A small network was trained on made-up records. Each row is its average activation on records with the value named, seen along a few directions.
Related values have similar rows: they may be neighbours, one step apart, or belong to one group.
Random noise pushes rows far along 7 fixed directions. That doesn't count. These rows show it; they differ only by the noise:
[ 142  197  409 -227  -25  -75 -282  146  186  -12 -188 -463  280 -266
   56 -246 -110 -483]
[ -23  108  456 -185  -28  238   -9 -159   98  -52    5   13  144 -125
  -61  124  230 -386]
[  70  189  884  250   31  446 -107 -104  259 -346 -276   76 -280 -191
  195  227  105  242]
[  -1 -151 -315  -94  164  124  471 -723   22 -593  353 -446  139 -508
 -113  291  532  -79]
[-152   10 -313   12  127 -119 -289 -583  -63 -357 -165 -192  194   87
   68  -22 -207  -33]
[-207 -194 -870    8  185 -353  164  139  -64 -324  221   32   88  120
  -32  -10  181  -70]
[   8  128 -198  514  204  -91 -371 -231  519 -608 -149 -148  110 -124
  -41   16 -237   35]
[ 148  136   19  292   61  -11 -134  532  544 -194  -10  151  186  -53
 -235  -30  -84 -474]
[ 217   13   88  165   96  169   19 -213    8 -470 -266 -272  -51 -169
  118   42 -212  135]


Field SUZ:
danif: [-140  -66  243   38  -23   80 -321 -305  -82  138 -164  -57 -417  -53
  204  123   88  509]
tude: [ 308 -329 -564 -437   59 -117  642  311 -384  -97   22 -433   57 -384
   41 -178  102 -128]
kozi: [ 375   12  554  183  -73 -167 -281  938  415  209 -294 -339 -312 -355
  133 -328 -330  -80]
nosa: [-121  139  838  132   23  203 -418 -504  192  -31  -93  -53 -310 -110
  141  193  -39   92]
tiza: [  76   68  453 -362  -86  217  -44  242 -115  343 -293  -63   95 -153
   65  -84   30 -109]
tunil: [ 190  182  645    0  -60  591   42 -534 -137 -143 -170  234  -32  132
  100  269  -67   64]
lufu: [ -52   -5 -469   83  -97 -377  -73  -75  263   59  206 -454  266 -293
 -117 -146  -39  -47]
zus: [-584  -96 -245  805  189 -369 -213 -367  462 -527  291  248 -372   48
  158  340  438  734]
dafam: [ 415  366  603 -412 -209  395 -337 -325  -83  307 -278  -98  583  102
 -165  -83 -482 -523]
fite: [-299   31  -21  252   51  -44    3 -179   -5  -98  267  416  124  233
  -42  133  214   74]
zefiz: [-350  231  565 -286    8 -141  -78  504  185  347  332  279 -366  220
  285  -71  709   67]
samib: [  71 -309 -201  110 -114 -209  279   12 -283   -7 -108   62 -250    5
   72   69  -76  256]
nedi: [-117    9 -421 -200 -125 -217 -581 -140 -133  506  -44  121  256  407
 -122 -239 -635 -237]
los: [-139   11  159  216  207   73  -91 -516  626 -306   71  -44 -210 -311
 -175  153  374   88]
rifeb: [-221  -60  -36  401  -97 -133  -62   39  274   23    7  182 -228 -104
   -5  149  210  425]
nurub: [  35  174  185   11 -161  268    9 -488  283  261  106   47  570 -368
 -539  109  137 -704]
bas: [ -32   90  -60   25   47  123 -197   83   54  264 -155  434 -141  450
  -99   -2 -205  293]
tokas: [-140  227   54  105  -63 -157 -222  278  168  227   46  139  192 -100
 -110 -140  -25   33]
gusug: [-240   29  194 -109   94  -79   55   -1  183 -273  198 -171  -90 -292
  135   92  594   26]
giki: [-304   63 -149   69  203 -185 -179 -418  406 -248  268  -40  -82  -16
 -128   19  403 -112]
salo: [  16  -18   -9  200    9 -357 -226  327 -178  -74 -497 -278 -141 -109
  362 -392 -380  435]
fud: [ -11  -56 -124  145   87  334  360  102    2 -137  119  392 -193  -44
   36  296  356  541]
bim: [ 270  -18  145  189  129  451  564  -31  260 -331  365 -107 -344 -268
  -31  232  482  525]
fuz: [-442   42  385   12  -23  -89 -242 -275 -321  117 -138  355  -82  271
  219    2   92  171]
latal: [ 152 -169   56 -142   25  315  355  124   30  166   32   50 -145  -94
 -155   67  255   26]
rinut: [ 128 -224 -255   23   56  -91  687 -245 -284 -254  388 -424 -104 -281
  101  232  245  286]
sugum: [-154   65  -28  -30 -124 -280 -250  -46 -117  157   47 -273   92   78
  201 -134 -176  227]
zaru: [ 225 -157 -806  263   67   74  385 -170   40 -254  458  -60  -65  -20
 -268  218 -138  130]
lof: [-168  235 -371  470   71  121  -89 -914  430 -334  432  166  564 -116
 -523  280   20 -164]
bedi: [ 438   39   82 -177  -71   68  272  127  275  197  434 -534  310 -444
 -278  -66   16 -761]
The values of SUZ form a network in which each value has 4 neighbours.
List every value one step from giki, in the order listed. -> nosa, zefiz, los, gusug
List every value one step from lof, in the order listed. -> dafam, fite, tokas, sugum
List every value one step from bas, in the order listed. -> nedi, fud, bim, latal
List every value one step from rifeb, in the order listed. -> danif, lufu, samib, nurub
Each value of SUZ is a pair of two hidden parts, and every pair occurs once (6 first parts, 5 second parts).
Changing only the second part turns rifeb into danif. samib has the same second part as rifeb; what does that change turn samib into? -> kozi
Changing only the second part turns lof into dafam. salo has the same second part as lof; what does that change turn salo into? -> tude
Changing only the second part turns gusug into fuz. tiza has the same second part as gusug; what does that change turn tiza into? -> nurub
Changing only the second part turns zefiz into fite. bas has the same second part as zefiz; what does that change turn bas into? -> tokas
Changing only the second part turns giki into zus. bim has the same second part as giki; what does that change turn bim into? -> sugum

Field BAM:
beku: [ -32 -360 -405  349  -39  -31  421  104   58  -94  -36  368 -155  124
 -344  210  130  -35]
zukit: [ 184  -79 -373  122  196  -77  393  306  -75 -460    1 -198   88 -206
   38   67  161   66]
rutez: [ 482  539  956  179    3  -40 -242  717  717 -319 -216 -821  -20 -729
  158 -458  -58 -255]
vepi: [-221  -80 -433  313  145  159  136 -294 -191 -523   -1  554  -72  423
   17  208  -36  268]
nanu: [ 332  -43 -238  161  232  169  226 -527  326 -400  264 -271    6 -143
 -263  103   17 -328]
kogan: [-126   54  380  151  -50 -171 -115  111   12   -6   24 -277 -318 -297
  382    1  -75  682]
gaz: [ 216 -127  201  159   14  330  370  325 -270 -360 -303  432 -234  110
  287  200 -124  433]
tivam: [ -77   75 -115 -217  -47 -328 -668  340  201  137 -233 -153 -203  247
  285 -242 -304 -118]
dovod: [-361  429  604  -42  -73  -27 -571 -273  472  382  140   10   99 -139
   76  -53  388  112]
kun: [-225  -41  360 -179 -296  156  -36 -755 -221  405  333  176  345  -12
 -321  240  138 -771]
mera: [ 119  -42  262   41  -40  610 -256 -321  -12  346 -490  791   -9  343
 -434  191 -384 -428]
fuf: [-411  157  -43  141   75   76 -121 -258  875  214  740  148  542 -220
 -527  200  711 -298]
gapim: [ 130   66  -47   98  -88  106  278  378  273  314  468  446  187    7
 -514  284  231 -187]
The values of BAM form a line.
List every value one step from kogan, in the order listed. -> kun, gapim
List every value one step from rutez, in the order listed. -> vepi, nanu
List every value one step from mera, in the order listed. -> beku, tivam
List every value one step from gaz, in the order listed. -> zukit

Field DAT:
vid: [ 268   97 -294  910   17  148 -196  -90  680 -357  -94  377  309  -26
 -442  224 -572   26]
sav: [ 179  127  155  344  -68  122  103  149  250 -278   38  223   66   32
 -138  227 -123 -139]
kuze: [ -78  139   77  369   71  -75 -323  135  459 -276  -83  159   79 -117
  -15   30    2  -71]
fudap: [ -16  -70  305   92 -109  199  342  131 -125  160  205  253 -186 -122
  -24  226  342  220]
depu: [  27   73   -4   -3    9  112   -2 -244   26    4   24 -166  124 -105
  -77  -65   66  191]
vebe: [ 204 -196   82 -449   12 -296  412  165 -308  174   83 -716 -108 -488
  143 -224  255 -136]
nobaf: [  -6   91  301  113   61   34 -127  211  375 -101  -95  -17 -236 -153
   86  120  163  137]
rezok: [ 227   61  641 -152   11  381   92  -80  203 -178  -90 -269  -64 -481
  -24  106  237 -108]
doru: [  92  -26  412 -553 -196   59   13  432 -359  669   -7  -23  -96  183
   66 -209  -51 -278]
tis: [   6   79   26  335  -29 -170 -361  -56  261  -21 -168 -211   -1  -15
    5 -121 -383   57]
pir: [ 139   56 -114  -46  124  159   24 -141  137 -150   97 -106  322  -39
 -193   72  -45 -365]
bolip: [ 523  123  307 -143 -192  359  461  765  194  367  194  -24   86 -315
 -247  -45   21 -404]
leta: [-153   20   71 -311  -59 -118 -129 -108 -364   47  -97 -105  212  105
  114 -181  -76 -196]
degu: [ -64   88  480   99  -97  187 -289 -164  178   88 -319  186  -28   42
  -24   22  -58 -180]
kog: [ 142  286  502   40   45   86 -152  162  -79 -105 -335  -74 -266  152
  420 -174 -320  364]
nup: [-355 -242 -440  -94   96  -57   65 -385  -52   61  359  363 -150  270
 -121  151  460   26]
Each value of DAT is a pair of two hidden parts, and every pair occurs once (2 first parts, 8 second parts).
Changing only the second part turns bolip into depu. fudap has the same second part as bolip; what does that change turn fudap into? -> vid
Changing only the second part turns rezok into pir. kuze has the same second part as rezok; what does that change turn kuze into? -> leta
Changing only the second part turns tis into sav. doru has the same second part as tis; what does that change turn doru into? -> kog

Field RAVAB:
bes: [ 265  130  290  198 -145  187 -358  293 -207  -86 -440  342   52  310
  215  190 -599 -147]
seke: [ -71   70 -320 -174 -207  141  203  -92  110   -7  358 -207  156 -358
 -156   63  213 -190]
gezop: [-273 -138 -289  121  -34 -211  189 -653  161  -85   88 -350  -32 -278
 -178  297  337 -118]
benu: [-117 -238 -382 -262  190 -341 -145 -226 -115  125  251 -299   21 -164
    0 -215 -270 -276]
gek: [   4  -78  266 -383   10   10  542  256 -640 -102 -285  221 -311  -32
  384   25  206  403]
manaz: [ 296  -88 -171  292   67  103  207  403   41 -256 -204 -420    4   17
  246 -297 -399  129]
votu: [ 590  -30  523 -597 -285  228   52  223  104  191 -206 -558   93 -248
  -50 -124 -104 -454]
neda: [-406   31 -231 -111   25 -356 -436  236  251  132  314 -217  273 -120
 -142 -164  122  163]
zetof: [ 128  118  164  742   89 -348   74  336  491 -321  282 -221 -172 -309
    5  -69  129  578]
mamil: [-262 -153  -32 -163  -59  -47 -226  177 -202  425  -16  627  -96  376
 -190  -30  445 -397]
popug: [ 106   61  247 -559  165   73  520  210 -649   42    9 -308 -226   14
  251 -261  159   78]
tife: [ -38  228   88  -67   30    0 -352  -12   57  534 -186  461  235  447
   92 -117  -90   15]
The values of RAVAB form 3 separate groups.
List the group mates of votu, in the order listed. -> gezop, benu, mamil
List the group mates of zetof, in the order listed. -> seke, neda, tife
